A small network was shown many inputs. Here are its activations along a few directions, one row for each input.
Each table varies a few parts of the input and shows all the possible inputs, shuffled.
A made-up example of a description, with smaller parts first: one of 2 separate values, together with either a single point or one of 9 places along a line or (one of 5 places around a ring, together with one of 6 places along a line).
Shared parts are said once, and a part with two or three values counts as separate values.
In the rows, zero is written as 128.

Other details of the inputs shift rows strongly along two fixed directions, in all tables alike. That doesn't count.

Table:
r1: [ 90 163 158 138  67 134  92  92 117 152  75]
r2: [148  73  74 124 165 115 163 176 125 138 204]
r3: [138  91 137 111 154 118 146 124 128 103  69]
r4: [147  63 131 114 146 129 156 137  96 111 156]
r5: [102 120 148 156  96 145 143 111 135 111  72]
r6: [142  55 118 115 177 120 159 160 160  85 141]
r7: [127 148 121 118  83 111 119 120  82 180 169]
r8: [115 151 124 176  97 116 107 140 132 143 166]
r9: [142 100 157  96 162 138 130 131 137 106  82]
r10: [135 136 152 119 106 106 129 110 112 127 107]
r11: [121 181 108 151  67 109 110 113  73 200 162]
r12: [111 156 114 147  86 123 114 108 104 176 112]
r13: [146  90 116 121 130 146 141 135  97 158 197]
r14: [156 128 109 117 118  96 139 130  74 164 176]
r15: [158 119 117  94 136 121 137 143  96 166 186]
r16: [165  87  88  96 170 126 151 148 100 166 171]
r17: [111 137 162 124 125 110 105 131 173  97  79]
r18: [110 146 102 157  77 158 131 120 108 195 171]
r19: [ 99 154 153 161 134 156 138 114 163  87  78]
r20: [141 114 146 121 160 134 139 125 153 106  58]
r21: [181  96  92 102 187 119 158 165  91 150 172]
r22: [120 164 122 122  84 138 103 120  97 199 170]
r23: [126 120 102 114 107 122 120 123  80 183 159]
r24: [131 105 138 131 114 138 117 112 133  71  64]
r25: [113 168 156 156 112  98 104 120 173 105  67]
r26: [106 143 114 134 104 112  95 124 144 163 136]
r27: [ 91 142 146 148 129 160 140 106 170  92  77]
r28: [123 131 165 119 132  99 116 131 177  87  83]
r29: [169  83  79  88 148 137 163 178  81 117 178]
r30: [117 122 109 125 131 148 133 120 111 149 203]
r31: [103 140 176 169 103 122 100 119 172  87  94]
r32: [170  91 171  90 182 115 156 134 148  71  78]
r33: [118 142 127 123 105 142 107 110 118 176 123]
r34: [185  95 123  94 179 106 158 148 106 124 157]
r35: [166  69 115 116 156 119 155 158  66 127 205]
r36: [126  87 159 127 140 158 150 119 158  92  80]
r37: [107 170 162 145  89  98  98 106 173 119  89]
r38: [114 140 191 160 100 152 110 103 147 101  80]
r39: [109 111 150 148 114 124 116 123 166 103 120]
r40: [144 131 106 112 112 161 134 151 118 132 142]
r41: [128 126 102 158 101 134 146 140  80 165 170]
r42: [127 148 126 100 143 124 129 124 125 134 161]
r43: [108 155 155 177  74 135 114 111 105 132 111]
r44: [132 153 136 121 163 121 135 123 139 103 108]
r45: [119 165 104 154 110 103 105 136 136 164 143]
r46: [174  67 109  99 175 143 142 147 127  79 123]
r47: [124 144  98 120 157 132 133 125 128 147 143]
r48: [133 145 114 138 113 115 127 126  91 160 126]
r49: [ 95 158 143 131 132 142 116  93 167 115  63]
r50: [ 90 166 139 125 117 145 102  93 149 137  93]
r51: [104 112 143 126 149 158 146 112 163  88 101]
r52: [162  94  65  98 154 122 146 193 122 121 202]
r53: [162 105 146  90 210 108 161 134 149  59 104]
r54: [128 113 163 128 169 143 138 125 146  66 119]
r55: [167  80 112 127 178 142 174 167 109 119 158]
r56: [ 89 199 113 128  80 141  92 105 108 196 180]
r57: [ 86 192 142 138  83 172 106 107 168  96  71]
r58: [128 130  73 141  98 120  95 137 126 148 184]
r59: [114 124 149 168 133 124 134 142 178  81  79]
r60: [101 186 114 169  90 147 108 115 104 171 192]
r61: [140 150 103 134 113  84 115 136 123 166 186]
r62: [100 107 162 145  98 147 137 102 143  99  64]
r63: [102 174 122 134  52 126  96 109  79 203 161]
r64: [152 107 136 102 220 124 159 144 153  60  81]
r65: [101 143 142 145 115 112 104 113 182 118  62]
r66: [158  86  87 110 188  95 146 169 138 126 155]
r67: [175  93 157 102 199 116 160 148 141  70  72]
r68: [133 110 109 107 147 105 115 153 130 144 160]
r69: [146  96 108  75 199 130 144 149 115 119 165]
r70: [105 194 129 130  90 125 106  93 125 167 157]
r71: [106 151 131 136 117 156 101  97 161  80  81]
r72: [107 179 146 182  64 152 102 108 112 169 140]
Description of these inputs: one of 4 places along a line, together with either one of 2 separate values or one of 6 places around a ring or one of 10 places around a ring.
- Changing only the place on the line of 4 turns r22 into r56. The same change can be made to r33. Which row results? => r50
- Changing only the place on the line of 4 turns r60 into r43. The same change can be made to r53. Which row results? => r14
- Change only the choice among 2 separate values in r46. List by row number the other rows that result. => r40
- Change only the place on the ring of 10 in r37. List by row number the other rows that result. => r17, r25, r26, r28, r45, r61, r65, r66, r68
- Change only the place on the ring of 6 in r41. List by row number the other rows that result. => r4, r5, r35, r43, r62
- A walk changes only the place on the line of 4. It starts at r24 and steps to r46. List the rest of the walk in order. => r71, r58
- A walk changes only the place on the line of 4. It starts at r28 and steps to r42. List the rest of the walk in order. => r15, r7

Table:
r73: [104 117  71 127  81 154 124 119  77 219 208]
r74: [129  85 176 149 143 110 125 152 200  13  71]
r75: [114 186 148 155  78 157 112  94  86 153 123]
r76: [171  87 131  66 201  86 135 170 157  72 110]
r77: [148 172  96 126  88 108 126 122  43 208 204]
r78: [ 80 173 179 141  97 175 100  94 201  65  51]
r79: [107 165 163 130  71 113 104  82 103 177 122]
r80: [158  97 146 107 234 125 165 146 145  67 127]
r81: [141 123 191 113 209  95 152 122 188  36  29]
r82: [126 163  99 114 117 134 102 127  98 168 230]
r83: [125 184 133 142  67 113 103 115  97 177  96]
r84: [100 139 123 139  64 133  95  96 125 191 103]
r85: [161  76 103 105 221 105 158 162 168  89  96]
r86: [133 137 100 110  84 102 109 127  69 237 199]
r87: [117 165 105 153  64 136 104 110 109 176  92]
r88: [133 101 144 100 166 118 115 136 203  48  33]
r89: [ 77 150 195 151  75 185 115  73 161 111  47]
r90: [ 77 171  98 140  73 154  90 110 154 147 135]
r91: [156  30 152 136 153 110 160 160 126  81 139]
r92: [ 90 149 218 142  98 158 107  67 151  93  32]
r93: [110 188 147 120  94 103  89 102 143 132 126]
r94: [ 75 178  98 168  95 151 112 107 153 166 126]
r95: [157  96  75 108 206 147 177 168 111 141 230]
r96: [154  71 101 107 176 151 174 155 108  84 104]
r97: [177 103  76  91 206  78 155 180 106 165 203]
r98: [ 98 153 139 206  87 112 113 130 163 129 135]
r99: [185  55  88 143 148 108 172 191  68 122 215]
r100: [182  71  89  94 189 162 190 170  71 116 195]
- Describe the family of inputs behind these rows. => one of 4 separate values, together with either a single point or one of 6 places around a ring
- Changing only the choice among 4 separate values turns r75 into r92. The same change can be made to r100. Which row results? => r89
- List by row number the other rows that have the choice among 4 separate values in common with r95. => r80, r81, r85, r94, r97, r98
- Change only the place on the ring of 6 in r90. List by row number the other rows that result. => r76, r78, r82, r88, r93
- Change only the choice among 4 separate values in r91. List by row number the other rows that result. => r74, r98, r99

Table:
r101: [135 159 115 112 121 119 102 136 134 174 205]
r102: [139  94 136 126 152 154 134 153 191  50  66]
r103: [ 70 174 170 177  70 138  85  85 169 107 108]
r104: [ 99 122 150 141  92 148 106 131 183  98  73]
r105: [123 103 139 104 171 105 139 128 182  81  52]
r106: [108 178  94 152  48 170 111 103  58 195 197]
r107: [150  88 114 136 163 134 152 142  98 152 201]
r108: [ 96 159 150 154  49 179 107  79 123 119  56]
r109: [123 137 139 110 186 117 125 133 176  46  73]
r110: [132 151 116 129 136 120 119 116 103 193 185]
r111: [146  93  58 134 150 131 156 156 122 140 187]
r112: [ 96 186 144 142  78 155 108  88 143 149  41]
r113: [183  72  75  85 223 121 167 167 110 128 149]
r114: [ 88 178 168 132  74 128  72 100 188 141  78]
r115: [176  26 124  74 177 138 171 149  75 105 175]
r116: [151 135 115 100 168 131 160 143  87 157 176]
r117: [156 102 117 108 144 152 162 138  63 129 198]
r118: [ 68 181 139 138  76 118  75  91 169 133  70]
r119: [137  87 145 129 151 165 163 132 145  70  45]
r120: [205  39 127  97 162 102 175 170  51  97 160]
r121: [ 94 187 187 143  85 143 105  76 142 147  67]
r122: [145 110 117 128 150 151 171 149  83 142 186]
r123: [ 92 215 168 146  90 138  86 106 183 124  88]
r124: [177 111 118 109 138  85 150 156  67 167 152]
r125: [102 183 156 144 136 117 124 104 177 104  82]
r126: [119 102 160  97 173 101 116 122 180  65  75]
r127: [106 157  72 155 105 137 112 139 108 153 216]
r128: [141 180 117 132  38  98  95 106  40 221 173]
r129: [171  96  75  89 228 103 171 171 130 103 176]
r130: [173  79 106  84 224  92 167 157 133 111 189]
r131: [124 150 148 107 107 153 116  90 128 107  43]
r132: [174  54 109  77 221 104 161 158 110 137 163]
r133: [131 135  97 164  78  84 107 148  88 164 203]
r134: [141 111  71 139 161 130 158 159 119 129 200]
r135: [ 98 155 102 153  44 141  84 128 123 212 217]
r136: [134  77  74 123 144 119 153 156 118 148 188]
r137: [139  92 163  74 152 134 138 111 127  79  39]
r138: [156  75 102 108 210 118 167 175 119  74 206]
r139: [104 195  55 148  74 121 100 111 119 222 186]
r140: [125 153 108 145 109 145 122 152 126 153 212]
r141: [145 125 161  89 169 145 143 114 129  60  52]
r142: [143  94 103 134 157 118 154 144 122 137 214]
r143: [ 62 154 143 165  61 138  87  98 167 114  78]
r144: [ 92 191  92 182  69 135 118 115 111 199 220]
r145: [ 90 172  60 167  54 143  91 120 109 191 205]
r146: [129  66 182 120 152 148 158 124 146  75  56]
r147: [143  82 195 111 150 155 150 106 129  49  73]
r148: [128 173  87 122 117 142 131 128  80 197 180]
r149: [129 125 175 183  98 108 123 123 133 109  53]
r150: [ 86 189 148 175  70 164  91 117 181 107  88]
r151: [169  79  65  75 215 105 149 171 127  98 171]
r152: [141  71  86 125 150 135 152 154  94 163 175]
r153: [ 99 163 169 129 131 112  96  97 176  90  91]
r154: [ 86 165 187 172  64 164 115  81 137 136  81]
r155: [196  73 100  98 201  51 166 180 111 114 162]
r156: [176  48  77 114 205 141 177 173 107 113 160]
r157: [171  56  90  75 217 109 164 167 106 136 150]
r158: [ 99 143 158 129 123 107 111  98 183 118  69]
r159: [111 167 173 184  42 112  86 126 161 118  75]
r160: [132  68 165 102 134 155 148 117 123  64  50]
r161: [126 158 115 178  32 116 118 127  54 220 179]
r162: [131 106 150 150 176 153 153 135 157  61  62]
r163: [ 72 151 160 176  66 133 102  87 178 131  83]
r164: [104 174 112 162  53 146  89 124 122 201 230]
r165: [ 85 179 158 176  71 175 120  96 137 124  65]
r166: [137 132 170 121 196 127 148 125 159  78  62]
r167: [130 108 172 149 178 147 158 131 155  63  72]
r168: [ 92 216  92 144  85 115  88 112 108 198 218]
r169: [162 120  66  90 158 126 126 168 132 150 183]
r170: [132 184 104 165  64  85  95 121  72 238 173]
r171: [148  89 163 158 142  85 149 146 160  59  62]
r172: [126  68 162 118 148 153 161 132 141  75  42]
r173: [162 127 115  80 162 132 152 132  67 144 188]
r174: [135  93 178  92 166 127 146 118 147  94  48]
r175: [178 120 108 108 137  73 120 177 113 150 176]
r176: [166 108 124  75 156 127 142 121  70 150 191]
r177: [101 172  90 124  60 136 107 109  76 243 170]
r178: [112  78 163 126 155 122 127 128 176  50  85]
r179: [ 78 147 171 179  69 150  99  85 153 149  72]
r180: [101 190 163 162  68  76  76 104 151 121  67]
r181: [132 135 114  91  92 129 111 103  65 201 185]
r182: [139 128 150 120 197 133 144 130 161  73  49]
r183: [141 136 147 103 181 132 126 149 191  54  68]
r184: [106 147 148 112 110 128  95 125 186 113  62]
- Changing only one part turns r176 into r121. The same change can be made to r141. Which row results? => r148
- Changing only one part turns r167 into r144. The same change can be made to r149. Which row results? => r171
- Describe the family of inputs behind these rows. => one of 2 separate values, together with one of 6 places along a line, together with either a single point or one of 6 places around a ring
- List by row number the other rows that have the place on the line of 6 and the choice among 2 separate values in common with r154. => r119, r122, r146, r161, r165, r172
- Change only the choice among 2 separate values in r107. List by row number the other rows that result. => r110
- A walk changes only the place on the ring of 6. It starts at r111 and steps to r134. List the rest of the walk in order. => r144, r142, r163, r136
- Change only the choice among 2 separate values in r117. List by row number the other rows that result. => r173
- Change only the place on the line of 6 in r177. List by row number the other rows that result. => r105, r118, r137, r157, r184
- Change only the place on the ring of 6 in r135. List by row number the other rows that result. => r102, r104, r140, r150, r164
